Each row below holds a small network's activations on one input, seen along a few directions.
In each table, some parts of the input vary, and every possible input appears once, in random order.
Descriptions start from the smaller parts, as in this example, which fits no table here: ring(8) and (point or ring(9) or (values(3) and line(6))).
Shared parts are said once, and a part with two or three values counts as separate values.

Table:
x1: [ -3  19  33  29 -25  14  -5  19   4  41 -36   7  -3  -9  32 -27 -27  28
 -44  34]
x2: [-31  -2  11  80  35  17  28  44  11 -42  21 -15  15  11   3   5   6   3
  56 -16]
x3: [ 21  20   3  20  28 -39 -21 -25  46  17 -24   9  33  21 -35  -3 -22 -22
  36 -44]
x4: [ -4   9  45  48 -12 -27  31  14  13  -3 -30  21  50 -17  14  -8 -25   3
  51 -20]
x5: [ 35  18 -11 -42  31 -33 -27 -21  22  -2 -16  18   3 -11 -29  12   2  11
  12 -62]
x6: [ 21  40 -16   7  19   2 -43 -18  22  55 -38  10 -16  31 -10 -16 -18   0
 -48  10]
x7: [  0   0 -21  11  18   8   9 -39 -12  21 -18 -42   4  21  -5 -17 -17   9
 -39  74]
x8: [-38   4  -4  55  15  49 -11  39  -6   5   6 -20 -42  25  27 -12  -6  34
 -34  32]
x9: [ 11  -9  26 -24 -30  20 -17  15 -20  10 -27  20  -7 -55  24 -13  -1  35
 -16  -2]
x10: [-30  -6   3   0 -50 -59 -12  17  24  -6  20 -28 -94  32  24 -59  46 -83
  -8  -1]
x11: [ 24  -6  -5 -51 -16  -2  17  11 -17  -8  54  29  39   9  -3  49   0  -8
  16 -29]
x12: [  3 -19 -27 -41  14  15   1 -45 -32  -2  -3 -32  -3 -32 -15  -5   9   9
  -9  41]
x13: [-29 -24 -15   4  11  55 -19  36 -24 -19  16  -4 -42 -22  18   0  30  43
  -6   0]
x14: [-44 -11   0  11 -81 -22  -1 -14  18 -18 -11  -5 -68  15  -8 -54  46 -84
 -43   1]
x15: [ -6 -10 -12  18  36 -25  42 -41  17 -32 -16 -41  53   6 -29  11 -19 -17
  41  32]
x16: [-14 -26  -2  16  39  28  20  42  -8 -58  33   3 -16 -21   7   9  31  37
  32 -32]
x17: [ 21 -16  32 -17 -10 -11  24  20  -7 -18 -22  31  18 -50  16  -1  -4  33
  28 -41]
x18: [ 26  27 -25 -41  10  -1 -54 -26   3  23 -24  18 -22 -17 -13   5   5  12
 -24 -26]
x19: [  4   4   4  17 -17 -18  21  10  -1   7  40  18  69  37  -4  45 -24 -40
  31 -14]
x20: [ 19  -1  -6 -55 -34  22 -14   3 -33  20  45  23   2   4   0  39   3   0
 -18   9]
x21: [ 10  14   5  -1 -24  17  -5   5 -13  50  28  10   7  52  11  28 -19  -7
 -45  40]
x22: [  7 -25 -18 -43  41 -11  35 -44  -7 -39   1 -29  20 -30 -25  12   4   5
  27  14]
Q: What do these inputs look like to the network?
A: values(2) or (line(4) and values(5))
Q: Which other rows does x5 become when the line(4) part takes its other values? List them by row number.
A: x3, x6, x18

Table:
x23: [ -6 -10  10  43  42 -64  49 -15  46 -52  -6 -24  43  12 -30  -8  -3 -42
  87 -37]
x24: [-41 -44 -14 -46 -59 -22  19 -17 -14 -50  10 -41 -92 -26  10 -53  66 -57
 -28  30]
x25: [-39   7 -12  15 -61  10 -41  17  13  10   9   6 -97  39   6 -41  46 -54
 -68  -4]
x26: [ 41 -22   0 -51  59 -15  27   2  -6 -60  19  29  55 -59 -25  46   9  43
  89 -87]
x27: [ 17 -18  40   4  11  22  44  71 -24 -49  52  60  89 -44  16  75 -10  51
  97 -81]
x28: [ 16  23 -25   2  40 -49  -3 -73  36  10 -38 -31  37  21 -49  -4 -23 -40
  20  11]
x29: [ 62   8 -17 -79  28  48 -11 -39 -46  52   4  22  72 -18 -14  70 -50  76
 -37  40]
x30: [ 15  26 -14  25  18   0  13 -54   1  56 -21 -28  57  52 -19  10 -54 -11
 -37  84]
x31: [ -4  39   8  11 -47   4 -58  40  12  67   2  18 -78  52  41 -27   1 -14
 -82  11]
x32: [ 26  43  35 -23 -95 -31 -72  -2  20  92 -61  53 -55   1  25 -55  -8 -30
 -80 -18]
x33: [ -49  -28  -31  -10  -38   29  -19   14  -28   -7   52  -44 -105   29
   20  -33   58  -41  -52   56]
x34: [-64 -22  12 100  48  96  11  61 -24 -28 -33 -43 -55 -39  51 -47   7 103
 -22  63]
x35: [ 62   6 -35 -95  55  -1 -26 -57 -13   3 -14  18  53 -49 -44  51 -16  46
  19 -36]
x36: [-35  -7  44 104  -1 -27  68  53  28 -44  24   4  76  30  12  18 -23 -31
  93 -31]
Q: What do these inputs look like to the network?
A: point or line(5) or (values(2) and line(4))
Q: A walk changes only the line(5) part. It starts at x32 and steps to x31. List the rest of the walk in order.
A: x25, x33, x24

Table:
x37: [ 56  24 -26 -35  88  -3  -7 -46   1  30  -6  -8  83   4 -33  57 -52  44
  27  12]
x38: [ 15  11   7   4   0 -46   8   0  40 -28   2  37  25  12 -30  11  10 -42
  43 -85]
x39: [-28  15   3  53   5  50 -34  21  -1  32 -51 -17 -69  -5  32 -56  -1  49
 -78  51]
x40: [ 19  33 -36 -18  23   5 -56 -38   5  71 -22 -29 -57  42  -3 -28 -10   1
 -80  61]
x41: [ 26 -20   7 -34  32 -20  47 -59 -19 -20 -45 -20  86 -72 -18  11 -32  34
  54  24]
x42: [-19 -44 -13  15  66   9  46  26 -12 -85  53 -26  28 -24  -8  30  24  19
  97 -30]
x43: [-19   6  26  24 -50  47 -37  70 -16  18   4  46 -38 -17  44  -7  13  28
 -23 -27]
x44: [ -5 -23   4 -62 -44 -18 -14 -18  -7  -6 -34 -17 -95 -45  19 -66  42  -9
 -51  16]
x45: [ 29 -21  34 -61 -46 -35  40  -1 -16 -24   5  36  34 -50   9  12   3  -5
  26 -36]
x46: [-24  22 -18  39   3 -30 -31 -39  48  16 -58 -34 -61  32 -22 -68   9 -45
 -46  17]
x47: [ 32 -34   5 -73  24 -20  31 -32 -25 -49 -15   4  51 -97 -16  18   4  34
  68 -36]
x48: [-15  14   1  12 -48 -38 -36   3  36   2   0  24 -31  22 -15 -23  28 -75
   8 -59]
x49: [-20  10 -21   3  -7 -31 -43 -17  44 -10 -33 -12 -91  11 -18 -61  44 -43
 -30 -37]
x50: [ -9  -9   4 -22 -36 -17  -1 -42  -1  22 -62 -40 -61 -23  15 -75   6 -11
 -69  75]
x51: [-52 -23   7  31 -43   1  17  59  -9 -36  68 -12 -45  26  30  -5  42 -50
  26  -4]
x52: [-20  28   6  52 -39 -38 -22 -21  41  31 -27   1   0  46 -17 -30  -9 -78
  -8  -3]
x53: [ -8 -32 -64 -90 -27  71 -14 -37 -61 -17  66   3 -25   2 -34  55  43  -8
 -67  31]
x54: [-54 -10  13  72 -34   3  31  36  -2  -8  41 -39 -12  50  28 -13   6 -53
   9  52]
x55: [-27 -19  19  65  11  -8  73  33   4 -34  45 -24  45  44  11  18 -12 -21
  45  23]
x56: [ -56  -23  -15   23    0    7    4   37    1  -47   34  -44 -108   18
   26  -43   57  -19  -14   17]
x57: [ 62   9 -30 -73  78  -4 -22 -21  -6  -1  22  16  50 -22 -31  66 -15  47
  44 -47]
x58: [  9   1  36  17  -5  36   7  68  -9 -10   9  59  19 -24  26  25  -7  59
  14 -58]
x59: [ 59  22  -1 -63   9 -22 -11  12   3  25  41  48  37  26  -5  61 -22  13
   3 -51]
x60: [-24  19  30  65 -41  49 -23  45 -12  47 -23  22  -7   6  43 -14 -24  27
 -42  29]
x61: [ 25  40  -8 -11 -27  -3 -48 -16  -6  88  12   8  11  57   4  14 -35 -26
 -46  38]
x62: [-58 -12 -12  61   9  10  17  15   9 -21   8 -70 -76  38  23 -51  23 -22
 -31  70]
x63: [ 54  37   4 -22  19 -21   4 -14   9  56  12  23  70  52  -7  51 -59   9
 -15   8]
x64: [  4  13  40  57   3  38  22  43  -3  21 -19  36  50   0  25  19 -44  59
  -4  -2]
x65: [ -3  -4  33 -11 -87 -26  12 -21 -14  39 -27  -1   6 -11  23 -31 -14 -40
 -30  56]
x66: [ 24  -8  37 -20 -39 -36  56 -28  -9   7 -25  11  70 -24   7   5 -34  -6
   9  24]
x67: [-25   3   1  15  -5  47 -47  44  -6   5 -27   4 -98 -25  36 -47  34  50
 -61  -2]
x68: [-12 -16 -64 -46 -17  77   2 -64 -53  14  34 -25  13  28 -37  41   4  -8
 -85  98]
x69: [ 28  25 -12 -53 -38  -5 -63  10 -12  59  41  31 -23  34   7  25   3 -23
 -29 -21]
x70: [ 13  -9  11   7  61  48  -3  35 -15 -36  -6  27  34 -67  -1  29  -2  93
  55 -55]
x71: [  8  24  12  43   8 -47  23 -25  46   1 -26  14  56  38 -33   5 -26 -45
  28 -29]
x72: [ 13  12 -14  30  69 -31  14 -51  35 -26 -45 -13  72  -7 -55  14 -27  -1
  68 -28]
x73: [  7   2  15  47  71  50  12  10  -9  -7 -33   4  65 -44  -2  23 -38  95
  40   1]
x74: [-24 -30  13  24   2  -8  59  56  -3 -61  71   1  12  19  13  24  22 -19
  60 -32]
x75: [ 20  -1 -18  -7  60 -29   0 -26  29 -53 -17   9  40 -33 -51  20   9   0
  81 -84]
x76: [ 22  20 -38 -58  12   2 -70 -15  -2  45   4  -7 -91  22   1 -17  26   5
 -65   6]
x77: [-24 -34  -8  54  75   9  61   2  -5 -60  27 -51  61   2 -11  24 -11  19
  83  24]
x78: [  2 -18  31 -53 -94 -25  -3   5 -20   8   3  24 -29 -36  25 -22  24 -38
 -13  -5]
Q: The inputs of x38 and x71 match in every part but one. If x49 is changed in the same way as x38 into x71, which row does it become?
A: x46
Q: The inputs of x70 and x73 match in every part but one. If x43 is changed in the same way as x70 into x73, which row does it become?
A: x60
Q: What do these inputs look like to the network?
A: values(2) and (point or (line(4) and values(5)))
Q: Which other rows does x68 become when the values(2) part takes its other values? List them by row number.
A: x53
Q: A walk changes only the line(4) part. It starts at x37 and steps to x63. List the rest of the walk in order.
A: x61, x40
